A small network was shown many inputs. Here are its activations along a few directions, one row for each input.
In each table, some parts of the input vary, and every possible input appears once, in random order.
A made-up example of a description, with smaller parts first: one of 2 separate values, together with either a single point or one of 11 places around a ring or (one of 4 places along a line, together with one of 5 places around a ring).
Shared parts are said once, and a part with two or three values counts as separate values.

Other details of the inputs vary at random and push rows far along two fixed directions, the same in every table; ignore that.

A family of inputs:
row 1: [-30 -23  12   4   0  20  46 -25  -5 -18  20]
row 2: [ 18   9   5 -18   9   6   7  -7  25  -9  28]
row 3: [ 12  12  -5  -2   3 -11 -10   2  10   9   1]
row 4: [ 12  17  -1 -14  18   1   5  -5  27 -11  23]
row 5: [-48 -25  -2  14 -13   6  27 -22 -18   4  -4]
row 6: [ 11   6   1   8  -3 -23 -26   6  -6  26 -22]
row 7: [-46 -23   9   9 -15  10  30 -20 -20  -2   5]
row 8: [ 26   3  -3 -16  10  15  -1   7  24 -22  15]
row 9: [ 20  10   8   9  -1 -25 -23   7 -15  14 -22]
row 10: [ 13   8   1   0   4 -11 -11   6  10  13   1]
row 11: [-41 -17  -1   4  -4  19  42 -20   3 -10  22]
row 12: [  0  -2  -5  -1   5  18   7   7   8 -10  15]
row 13: [  6  19   0  -2  10 -10  -8   3   9   2   2]
row 14: [ -7  -4  -7  12 -20 -14 -26  13 -38  17 -43]
row 15: [  4  -4  -6 -13   0  16   9  -2   5 -14   8]
row 16: [-56 -39  -3  19 -15  25  31 -16 -28  -6  -6]
row 17: [ 18   7  -2   9  -9 -15 -36  24 -17   8 -33]
row 18: [-50 -33  -4   9 -21  20  28 -14 -34  -8 -12]
row 19: [ 21  12   4 -18   9   2   3  -2  24  -7  27]
row 20: [ -9  -8  -5  22 -14 -12 -28  12 -34  21 -41]
row 21: [  4  16   0   6   2 -23 -24   4  -7  15 -20]
row 22: [-6 -6  2  6 -3 -7 -3 -6 -2 14 -8]
row 23: [ 20  11  -5 -14  13   2   4  -6  30  -5  22]
row 24: [  4  -7  -5  -4   6  18   6  -2  10 -10  10]
row 25: [12 10  2 -1  5 -8 -8  8 13 11  5]
row 26: [ 16  11  -8   3 -11 -15 -34  22 -22  15 -33]
row 27: [12 13  5 -6  1 -7 -7  5  7  4  8]
row 28: [ 25  15   9  -9  15   1  10   4  19 -13  25]
row 29: [ -5  -8  -1  18 -18 -14 -28  15 -33  11 -44]
row 30: [ 15  17  -1 -15  19   1   2  -6  28 -10  21]
row 31: [ 26  13   9 -10  15   1   9   2  19 -13  25]
row 32: [  3  -9  -3  -6   0  15   6   4   7 -19   8]
Each input here is: one of 4 places along a line, together with either one of 3 separate values or one of 5 places along a line.
Q: Changing only the place on the line of 4 turns row 5 into row 11. The same change can be made to row 19. Which row results?
A: row 27
Q: List by row number the other rows that have the place on the line of 4 in common with row 24.
A: row 1, row 2, row 8, row 15, row 22, row 23, row 30
Q: A walk changes only the place on the line of 5. It starts at row 31 and steps to row 7. List the rest of the walk in order.
A: row 10, row 3, row 21

A family of inputs:
row 33: [ 24  17 -10 -19  19   6   6  -2  37  -7  31]
row 34: [ 10  -5  -5  -4   7  25   8   5  16 -16  21]
row 35: [-14 -21  -3   7 -20  -3 -14   0 -26  12 -31]
row 36: [ 41  23   9  -7  15 -22 -17   7  17   7  13]
row 37: [-29 -18  -1  15  -8  11  13   4 -22 -10 -16]
row 38: [ 34  36  -1  -1   6 -33 -50  21  13  27 -16]
row 39: [ 31  12  12 -12  10  -3  11  -5  30 -10  28]
row 40: [ -2 -20  -2  -7  -5  26  19   4   5  -8  17]
row 41: [  9  12 -10   5   0 -19 -22   2 -12  25 -25]
row 42: [-15  -4  -6  -7   6  11  23 -13  20  -8  23]
row 43: [-34  -7   0  21 -19 -21 -15  -4 -27  27 -34]
row 44: [-11 -15  -3  -4   4  23  19 -11   9 -23  17]
row 45: [-40 -21  18  12   1  10  40 -24 -11  -3  12]
row 46: [ 13  11  -2  -7   1   3   0  15  -3 -15   6]
row 47: [ 10   8   0   2  -2 -16 -27  11 -15   4 -33]
row 48: [-25  -7   5   4 -15   1   7 -10 -30  -2 -14]
Q: What is each input in this table made of?
A: either one of 3 separate values or one of 5 places along a line or (one of 2 separate values, together with one of 4 places along a line)
Q: Which other rows belong to the same alternative as row 39? List them by row number.
A: row 36, row 45
